These are the activations of a small neural network, seen along a few directions. Each row is one input.
In each table, some parts of the input vary, and every possible input appears once, in random order.
Descriptions start from the smaller parts, as in this example, which fits no table here: one of 3 separate values, together with either a single point or one of 9 places along a line or (one of 6 places along a line, together with one of 8 places around a ring).
Shared parts are said once, and a part with two or three values counts as separate values.

Other details of the inputs shift rows strongly along three fixed directions, in all tables alike. That doesn't count.

A family of inputs:
r1: [-46  16   2 -23   2  -3  -4  13 -32 -18   7]
r2: [ -8 -18  -9   5   5  13 -14  -6 -18 -18   1]
r3: [  6   9  23 -23 -14 -23  13 -10   5  -1 -12]
r4: [-19 -15 -26  19   7  23 -12  -8  -4  -7  13]
r5: [ 27 -21   3  32   2   4   7 -16   3 -14  -2]
r6: [-47  29  -1 -19  -2  12   4   3 -16 -22  -4]
r7: [  4  -1  14 -12  -6 -27   5   3 -12 -29  -4]
r8: [-5  3  1 14  5 11 -3  7 11 18  7]
r9: [ 22  -9   4  22 -11  -8  13   3   9   7  -3]
r10: [ 21 -10  14  -4  -5  -8  -3   8  12  -1  -6]
r11: [-22   1  -4 -12   0   6  -3  -2 -26 -22 -13]
r12: [ 18 -14  -5  23  -5  -6  15 -13  -1 -11 -16]
r13: [ 28   0  -7  11  -3 -13   2  -6   4   3 -14]
r14: [-21  11  -7 -23  10  11 -31  14  43  56   6]
r15: [ 25 -23   9  13   1  -3  10 -10 -11 -15 -22]
r16: [-16 -19  -5   3   8  15 -10 -25 -14  -9  12]
r17: [ 11 -13 -14   4  21  12  -7  -4  15  16  18]
r18: [ 18  -2   2   6 -14 -13   5   5  19  -3   0]
r19: [ 15  16  16 -24  -7 -18  16   9  11  -9   5]
r20: [  5 -18 -30  27  12  19 -18 -16 -14  -6   9]
r21: [ 16   5   9   6  -1  -8  10  -1  17   4 -13]
r22: [  9  11  23 -17 -18 -19   5  20   0   1  -9]
r23: [-12  23 -19 -12   7   4 -31  29  32  57  18]
r24: [-44  27   2 -19  -6  14  -1   6 -14 -29   8]
r25: [ 13  26  12 -10 -20 -21   7  15   0   2  -4]
r26: [-40  26   2 -27   1  13  11   7 -28 -16  14]
r27: [ 10   1 -10  -9  20   1  -2   4  27  33   6]
r28: [ -7  -8 -29  17  10  19 -21 -11 -14  -7  11]
r29: [ -5 -24 -13  12  20  -3  -5 -15 -20 -11  -7]
r30: [ -6   7   8 -19  -5   2 -19   9  30  25   8]
r31: [-25   0   6  -6  -2  15  -1   7 -28 -15  -1]
r32: [  9  20  27  -2 -18 -15  21  12   4  -6  -6]
r33: [-11  -6 -32  16  14  19 -15 -14 -16   0  -1]
r34: [  8  16  17  -3 -25 -19  21  14   4  -6  -6]
r35: [ 31 -22   3  24  11   3  20 -14 -11  -2   4]
r36: [  2   0 -15   4   4  -1  -8   8  32  31  -1]
r37: [  0 -18   0  10  10   9 -11 -12   7  32  12]
r38: [ 27 -14   0   9  11  -4  21 -17  -6  -9  -8]
r39: [  8  10  31 -11 -22 -12  12   4   1   1  -8]
Each input here is: one of 3 separate values, together with either one of 5 places along a line or (one of 2 separate values, together with one of 4 places along a line).
Changing only the choice among 3 separate values turns r4 into r36. The same change can be made to r30. Which row results?
> r14
Which other rows agree with r25 in the choice among 3 separate values? List them by row number.
> r1, r8, r9, r22, r23, r26, r31, r32, r34, r35, r37, r39
Which other rows does r24 become when the choice among 2 separate values takes its other values? List them by row number.
> r5
Which other rows does r21 become when the choice among 2 separate values takes its other values? List them by row number.
> r6

A family of inputs:
r40: [ 19 -16  -2  23  -1  10   4  -3  -1  16 -11]
r41: [ -3  -4 -16   5  28   6 -11  10  33  41   4]
r42: [ 27   0   4   5 -17  -6  -5  13  22  13  -7]
r43: [ 48 -16   8  36   1 -12  22  -9 -16 -16  -5]
r44: [-18  22 -15 -12  -5   9   3  10 -22 -21  -1]
r45: [ 43 -28  24  29 -15  -9  22 -17  -7 -23  -3]
r46: [-14 -33 -17  35   7  35  -6 -43 -32 -26   5]
r47: [ 21  -1 -17  19  10   1 -11  -6  13  15   3]
r48: [-32  17  19 -23 -16  -5  13   7  -4 -24  -9]
r49: [-23  43   7 -51 -21  -8  13  21   3 -18   2]
r50: [-25  54  10 -36 -18 -16   9  15 -11 -18  -5]
r51: [-15  33  18 -38 -19 -13  35   8 -16 -27  -9]
r52: [-16  40  22 -32 -16 -18  27  -1 -15 -25  -9]
r53: [ -6 -15 -23   2  19  -9 -27  11  28  43   4]
r54: [ 54 -34  23  18   4 -15  10 -38 -20 -19 -23]
r55: [-22 -13 -11  10  17  25  10 -18 -30 -24  20]
r56: [ 18   4  22   8 -10 -10   9  12   8  15   0]
r57: [ 18  22  16 -13 -29 -18   4  25  17   7 -13]
r58: [ 19  11  13   7 -15 -14  -1   4  13  15 -10]
r59: [-32  12 -27  -3  14  16 -20  10   1  -8   9]
r60: [ 15 -14   9 -26  10   0 -14   8  14  14  -3]
r61: [-12 -17  -9  30   0  25  -8 -12 -31 -26  12]
r62: [ 1 -5 -9  2 25  9 -6  8 29 43 23]
r63: [-18  30  31 -29 -34 -10  34   7 -29 -35 -20]
r64: [-39   4 -18  -7  23  18  -3   1   1   4   7]
r65: [-35  39  22 -47 -27  -6  17  23   0  -3  -5]
r66: [-23  34   9 -19 -22  -5  -6  11  -3  -8  -3]
r67: [ 25   5   6  -6   0 -11  19   6  14  16  -9]
r68: [-22  33  -1 -18  -2  -9   3  21  -4 -13  -8]
r69: [-34   0 -13 -11  18  14 -24   2 -21  10  18]
r70: [-18 -42 -35  32  13  17 -13 -39 -44 -25   7]
r71: [ 20   6  18  11 -12 -12   3  16  10  14   0]
r72: [  3   1  17  17 -21  -2  17  -5 -40 -46  -5]
r73: [ 25   9   2  -4  -7 -16   2  -5  22   3   2]
r74: [-17  37  -2 -25 -12  -8  -4   7   0 -17   5]
r75: [-14  17  17  -1 -25 -11  15   5 -29 -50 -20]
r76: [-38   5 -24   6   5  30 -32  -6  -6   4  14]
r77: [ 17 -35   2  36  14  14   4 -15   4  20  10]
r78: [-45  -3 -22   4   8  29 -26   3  -2  -3  10]
r79: [  3   6  12   8  -2  -2  27  -5 -35 -32   0]
r80: [-50  17 -15  -4   5  20 -21  17  -7   5   1]
r81: [ 39 -31  18  32 -13 -13  21 -20  -1 -30 -20]
r82: [ 32 -31 -17  33  16  10  -1 -35   8   3   6]
r83: [ -6  -5  -4   4  11  11 -15  -4  33  49   9]
r84: [ 24  26   5 -20 -18 -21   6  22  21   0  -6]
r85: [ 28   5   9  -1  -6 -16   9   8  16  -2  11]
r86: [ 23 -19   8  -4  25   0 -24   7  23  44  14]
r87: [ 13  -1  -5 -14   2 -10 -11   5   6  23  -8]
r88: [-21  15  22 -10 -16  -9  22   4 -16 -27 -18]
r89: [ 16  23  18 -13 -26 -18   7  25  15  13 -15]
r90: [-31   4 -31  10  22  30 -20   5 -16   2  26]
r91: [  9  -4  18   2  -4 -13  11   6  24  14 -12]
r92: [ 21   4   0  -1  -2 -17   3   8  26  -3  -4]
r93: [ -9 -37   3   4  26  25 -11 -18 -36 -26  14]
r94: [ 35   3  12  13  -5 -18  22 -13  -3  -6 -14]
r95: [ 17  -4  25   0 -11 -10  13   4  17  10   6]
r96: [ -2 -11  11   2 -12 -17  22 -14 -51 -44   0]
r97: [ 21   0  19   3 -17 -12   2  11  18   5   8]
r98: [-54  10 -20 -23  17  12 -29   6 -16   1   1]
r99: [16 -5 -4  8 21  1 -3 10 29 45 17]
r100: [ -9 -32 -23  33   2  38  -5 -26 -35 -28   1]
r101: [ 13  23  17 -26 -10 -24  15   0  26   7  -1]
r102: [ 13 -12  -5  17  -3   6 -16 -11  20  16   5]
r103: [-44  16  -4 -28  -6  21  -6  12   2   9   8]
r104: [-32   3 -31   7  19  31 -23   4 -12  -3  29]
r105: [-37  12 -10   0   5  23 -16  -3  -8  16   6]
r106: [-16  25  26 -31 -40  -8  26   5 -24 -47 -13]
r107: [-19 -16   2 -16  18  17 -17 -21 -24 -20   2]
r108: [-14  31  -3 -19 -12  -2  13  15 -21 -18  -7]
r109: [-17 -29 -24  41  10  31 -14 -20 -29 -31  -3]
r110: [ 23 -14   7  21   2  -1   1 -13  18  30  -5]
r111: [ 10 -16   7  21   8   8   0   0  10  28   9]
r112: [ 45 -24  10  30   4 -11  32 -39  -8 -16 -13]
r113: [ -6   5 -17 -23   3 -11 -19  21  24  47   6]
r114: [ 22 -23  -2  -3  18   8 -15  -5   4  23  -7]
r115: [  1  -6 -20   1  20   6 -18   8  41  29  11]
r116: [ 30 -16 -16  15   4   6   3  -8   7  -1   1]
r117: [ 42 -29   8  27   5 -15  30 -23   0 -26 -17]
r118: [ 23   1   8  -9  -2 -25  -7  -9   9  16 -11]
r119: [ -1 -10 -22  -1  14  -7 -28  -3  24  49  10]
r120: [ 18   7   5   4   5 -17  11  11  17   8 -13]
r121: [-27 -32  -6  -2  28  24 -15 -17 -33 -36  -4]
r122: [ 11  16 -10  -4   7 -14 -14  27  40  28  -1]
r123: [ 11   2  -5 -12   4   1   9   4  21  17   3]
r124: [-30 -13 -10  12   6  29  -4 -28 -20 -10   7]
r125: [ 38 -39   2  28  -9 -34  14 -14  -9 -26 -19]
r126: [ 26   1  11  -3  -3 -13  11   5  19   2  13]
r127: [ -7   0 -20 -21  -3 -13 -23  25  28  40  10]
r128: [-48  23  -2 -15   0  11 -10  19  -1   6  -2]
r129: [ 14  16  -7 -11   5  -5  -2  23  31  42   0]
r130: [ 36 -18  28  -2   3 -24   9  -8  -3 -17 -27]
r131: [-42 -19 -32   3  15  16 -27   1 -21   5  30]
Changing only one part turns r40 into r128. The same change can be made to r129. Which row results?
> r120
Changing only one part turns r41 into r99. The same change can be made to r81. Which row results?
> r45
Describe the family of inputs behind these rows.
> one of 4 separate values, together with either one of 5 places along a line or (one of 2 separate values, together with one of 9 places around a ring)
Which other rows does r66 become when the choice among 2 separate values takes its other values? List them by row number.
> r47
Which other rows does r72 become when the choice among 2 separate values takes its other values? List them by row number.
> r90
Which other rows does r49 become when the place on the ring of 9 takes its other values? List them by row number.
> r44, r51, r67, r84, r108, r116, r123, r129
Which other rows does r130 become when the place on the line of 5 takes its other values? List them by row number.
> r53, r98, r121, r125
Which other rows does r76 become when the choice among 4 separate values takes its other values? List them by row number.
> r42, r61, r109
A walk changes only the place on the line of 5. It starts at r107 and steps to r54. List the rest of the walk in order.
> r118, r119, r70
Which other rows does r103 become when the choice among 4 separate values takes its other values? List them by row number.
> r48, r95, r124
